These are the activations of a small neural network, seen along a few directions. Each row is one input.
In each table, some parts of the input vary, and every possible input appears once, in random order.
A made-up example of a description, with smaller parts first: one of 3 separate values, together with either a single point or one of 9 places along a line or (one of 4 places along a line, together with one of 5 places around a ring).
Shared parts are said once, and a part with two or three values counts as separate values.

Other details of the inputs shift rows strongly along two fixed directions, in all tables alike. That doesn't count.

Table:
R1: [-18.2 -11.5 -24.4 -18.3   2.1   0.9  -3.2  -6.7 -19.7  46.1  -2.5]
R2: [-17.3 -12.6 -20.2 -16.7   0.9  -2.5  -4.8 -12.9 -26.2  43.4   0.2]
R3: [ 15.1  23.9   1.4  87.9  19.0  11.1 -52.3  55.0  -1.9   9.0 -19.7]
R4: [-13.9 -23.5  -9.5 -27.6 -21.4   1.2 -14.0  -2.0  -5.5  27.6   2.9]
R5: [  3.1   5.9   7.3 -19.2   2.5  -9.1  33.0 -19.8  11.3 -28.2  10.0]
R6: [  6.5   3.1   2.8 -21.9   3.7 -10.7  32.8 -16.1  15.2 -27.7   7.9]
R7: [-20.6  -9.9 -18.2 -13.0   1.7  -1.0  -0.2 -18.6 -29.4  42.6  -2.3]
R8: [ 22.7   3.9  32.8  -1.5  -9.7   3.8  10.6   2.1  26.2 -62.8   3.4]
R9: [  9.4  16.2   8.4  24.5  11.6  -2.7  10.6   4.0  10.0 -25.5  -3.9]
R10: [  5.9   3.7  -0.1 -26.9   3.9  -5.4  35.0 -12.9  22.0 -24.4   7.6]
R11: [-17.7 -11.0 -24.2 -17.3   1.4   1.3  -2.7  -5.8 -19.8  44.6  -2.1]
R12: [-17.6 -11.9 -20.9 -19.0  -1.4  -1.2  -8.2  -8.9 -23.9  46.3   1.5]
R13: [  9.5   4.4  12.0  41.6  -8.0  10.6 -42.1  38.7  12.7  -3.7  -5.8]
R14: [  7.9  17.9   4.5  55.3  14.7   3.7 -22.2  24.7  -3.5  -2.3 -11.4]
R15: [-13.7 -23.3  -8.2 -30.1 -20.7   1.8 -15.0  -5.1  -4.9  28.3   4.1]
R16: [ 10.0  -6.9  17.7 -37.9 -18.7  -5.2  24.2 -10.1  36.9 -42.9  14.0]
R17: [ 10.3  15.1   8.9  21.9   9.4  -4.4  11.1   5.3  10.6 -28.5  -1.5]
R18: [ 15.2  -4.4  29.5 -32.8 -15.2   0.1  26.6 -17.1  23.3 -57.0  10.8]
R19: [-19.0 -10.7 -22.1 -21.1   0.5   2.4  -3.5  -8.9 -20.4  46.7   1.0]
R20: [-21.7  -9.1 -17.1 -13.0   0.6  -0.3  -1.9 -18.3 -30.8  43.8  -0.2]
R21: [-20.6  -8.6 -16.4 -14.1   1.1  -0.4   0.2 -19.6 -29.1  42.3  -1.1]
R22: [ 14.1  10.3  11.4  74.5  -2.2  13.6 -62.0  59.0  11.3  -0.2 -17.1]
R23: [-17.2 -11.2 -18.2 -17.8   0.4  -1.9  -4.2 -14.2 -25.8  42.9   1.3]
R24: [ 15.5  -5.4  27.0 -33.0 -16.4  -1.4  29.9 -16.2  23.7 -60.0  10.0]
R25: [ 11.9   3.1  18.7  44.0  -4.4  14.2 -40.4  30.4  -4.4 -10.9 -13.0]
R26: [  5.7   4.0   5.1 -22.6   2.3  -8.9  30.9 -16.9  13.9 -26.3  11.1]
R27: [ 10.3  17.9  -0.1  49.4  15.4   9.1 -23.4  32.3   6.3   1.6 -11.1]
R28: [-17.2 -12.7 -23.5 -16.2   0.1  -2.5  -8.1  -6.8 -23.6  46.3  -2.1]
R29: [  6.6   3.4   2.9 -21.2   2.7 -10.3  33.3 -15.4  14.6 -28.5   8.5]
R30: [ 10.3  15.4  11.2  17.0   9.2  -3.6  11.9   1.1  11.6 -27.5   0.5]
R31: [-16.4 -12.3 -21.8 -19.0  -0.5  -1.4  -7.3  -9.8 -22.7  45.1   0.0]
R32: [ 10.6  14.8   9.8  18.2   9.8  -3.5  10.8   1.4  11.4 -27.6  -0.2]
R33: [ 13.7  -4.2  28.4 -30.8 -15.7   0.9  23.5 -15.3  21.2 -54.8  11.5]
R34: [  7.1   3.7   3.1 -25.8   1.6  -8.2  30.2 -14.0  18.3 -24.6   9.3]
R35: [  5.4   4.8   1.7 -27.6   3.5  -4.6  34.6 -13.8  21.6 -23.5   8.5]
R36: [ 14.7  25.0   4.0  91.6  20.5  11.7 -52.7  50.8  -6.2   8.4 -19.1]
R37: [ 13.7  13.4   4.6  18.1   8.1  -3.2   5.8  13.6  16.6 -24.4  -1.3]
R38: [-20.4  -9.5 -17.8 -13.5   1.6  -0.6  -0.6 -19.8 -29.5  42.6  -1.7]
R39: [-13.6 -23.9  -8.6 -30.6 -20.9   1.5 -14.1  -4.1  -4.5  27.9   3.5]
R40: [ 23.1   4.7  33.3  -0.5  -9.3   4.3   9.6   1.4  26.4 -62.8   3.8]
R41: [-20.6  -9.4 -19.1 -10.4   1.2  -1.6  -0.1 -16.1 -29.8  41.3  -2.9]
R42: [  7.4  17.8   3.7  55.5  15.1   2.5 -21.7  25.3  -3.6  -2.7 -12.2]
Each input here is: one of 6 places along a line, together with either one of 2 separate values or one of 5 places along a line.
The inputs of R31 and R28 match in every part but the place on the line of 6. If R38 is changed in the same way as R31 into R28, which row does it become?
> R9
The inputs of R41 and R21 match in every part but the place on the line of 6. If R24 is changed in the same way as R41 into R21, which row does it become?
> R18
List by row number the other rows that have the place on the line of 6 in common with R2.
> R3, R7, R8, R10, R14, R39
Change only the choice among 2 separate values in R22. List by row number the other rows that result.
> R25
List by row number the other rows that have the place on the line of 6 in common with R26.
> R5, R12, R13, R19, R20, R33

Table:
R43: [ -2.2   1.5 -11.0 -14.2  10.8   5.8  10.0  -6.6  -9.6  14.5  -1.2]
R44: [ -0.5  -6.0  -0.3 -17.4   1.8  10.0   0.9  -7.9 -15.9   8.1  -1.5]
R45: [ -8.9  -8.5  -3.2 -14.8  -8.3   1.8  -1.9  -4.5   1.7  13.2   2.9]
R46: [ 11.5  17.2   9.1  21.6  10.9  -7.9  17.4   3.6  14.7 -33.7  -1.5]
R47: [ -5.2  -8.1  -1.0 -10.7  -4.0  -3.7  -0.6 -12.2 -13.9   7.3   0.9]
R48: [ -5.7  -3.1 -12.2 -12.5   1.5  -6.2   4.3  -4.2  -2.1  14.6   3.7]
R49: [ -3.6  -8.9  -2.1 -12.8  -5.6  -2.6  -1.7  -8.7 -11.1   8.5   3.0]
R50: [ -8.0  13.2  -3.3  94.3  10.0  17.2 -70.6  45.0 -31.3  46.5 -24.2]
R51: [ -4.2  -7.6 -13.9 -14.9  -1.2  -3.1   3.5  -0.6   0.6  13.7  -0.1]
R52: [ 14.6  11.2   4.4  11.3   7.5  -3.8   9.3  12.5  24.3 -28.4   1.2]
R53: [ -5.6  -2.4 -11.5 -10.1   3.2  -6.6   6.7  -6.9  -4.8  14.6   3.4]
R54: [ 18.9   4.2  15.6   7.6  -3.6   0.5   1.6  14.1  20.9 -39.5  -1.4]
R55: [-10.7  -4.1  -1.7  -8.6  -5.0  -1.5   2.0 -12.8  -5.5  12.3   2.6]
R56: [ -7.2  -1.1 -10.3  -8.1   4.5  -8.0   7.9 -10.0  -7.6  13.7   1.3]
R57: [ 14.0  10.3  18.6  19.3   3.0  -3.5   9.2   1.0   9.5 -42.0  -1.5]
R58: [ 18.0   6.0  16.4  10.6  -0.9   0.0   0.7  13.1  19.5 -38.0   0.3]
R59: [ 17.9   9.2  17.0  14.3  -0.3  -1.8   0.2  12.2  18.2 -38.3   1.8]
R60: [ -9.5  -5.9  -2.8 -13.2  -8.0  -0.3  -1.5  -6.4   0.0  13.4   5.0]
R61: [ -8.1  -9.9  -4.3 -16.0 -10.6   2.4  -2.3  -2.5   2.6  12.7   0.7]
R62: [ -9.1  -5.0  -2.8 -10.7  -6.3  -0.6   0.8  -9.5  -2.6  13.4   4.6]
R63: [ -6.3  -2.0  -0.6 -14.8   0.8  11.7   4.1  -8.8  -7.8  13.2   0.0]
What is each input in this table made of?
> one of 3 separate values, together with either a single point or one of 6 places along a line
The inputs of R58 and R52 match in every part but the choice among 3 separate values. If R49 is changed in the same way as R58 into R52, which row does it become?
> R53
Change only the choice among 3 separate values in R55. List by row number the other rows that result.
> R47, R56

Table:
R64: [ 27.5  14.5  27.7  21.9   5.4  12.6  -4.9  20.9  17.0 -48.5  -4.0]
R65: [-14.1  -0.4  -2.8  -3.3  -2.0 -10.5  13.3 -20.3  -9.6   9.1   2.7]
R66: [ -4.8   0.6 -24.2 -13.5  11.1 -16.2  15.2  -2.2   4.8  15.7   4.1]
R67: [ -8.1  -7.3  -7.4 -21.4  -8.4   5.9   2.9   0.4  11.2  13.5   4.9]
R68: [ -9.4 -12.6   6.5 -14.6 -18.5  -5.4  -5.6 -13.0  -6.0   3.2   6.2]
R69: [ -8.3   2.2 -16.9 -14.7   5.7  -6.2  14.1  -3.9   8.2  17.6   2.4]
R70: [  4.3 -16.3   1.1 -24.9  -5.3   4.3  -3.7  -4.8 -16.1  -0.9  -2.6]
R71: [ -3.7  -5.7   3.9 -20.4  -1.2  14.8   4.3 -10.2 -12.1   5.5  -0.5]
R72: [ 23.6  24.5  23.2  30.6  16.3  14.4   6.2  12.9  17.9 -43.0  -5.2]
R73: [-14.1  -3.6   3.1  -6.5  -7.5  -3.1   6.4 -20.8  -5.2   9.0   4.6]
R74: [ -6.3 -18.8   2.7 -15.0 -19.0 -11.5  -7.4 -11.3  -8.9  -0.9   2.8]
R75: [ -8.3  -1.8 -10.7 -17.7  -0.3   2.5   7.5  -4.6  12.3  17.1   4.4]
R76: [-10.5  -2.6 -10.0  -1.8   3.1 -20.2  14.4 -18.6 -13.0   7.3   4.7]
R77: [-14.6  -8.3   6.0 -10.3 -14.7  -0.5   1.1 -16.8  -5.3   5.5   4.5]
R78: [ 27.7   6.0  12.8  15.2  -3.9  -4.2  -3.1  29.3  38.4 -47.1  -0.1]
R79: [ -2.4 -11.8  -6.7 -25.2 -12.3   0.8  -3.5   3.6  10.1  11.4   6.5]
R80: [ 28.5  27.0   9.3  36.2  26.8  -2.3  14.5  15.0  10.0 -46.0  -5.3]
R81: [ -7.1  14.4 -17.5  85.5  24.6  24.8 -71.7  44.4 -53.7  71.6 -30.2]
The inputs of R66 and R80 match in every part but one. If R79 is changed in the same way as R66 into R80, which row does it become?
> R64
What is each input in this table made of?
> one of 3 separate values, together with one of 6 places along a line
Change only the choice among 3 separate values in R78. List by row number the other rows that result.
> R70, R74
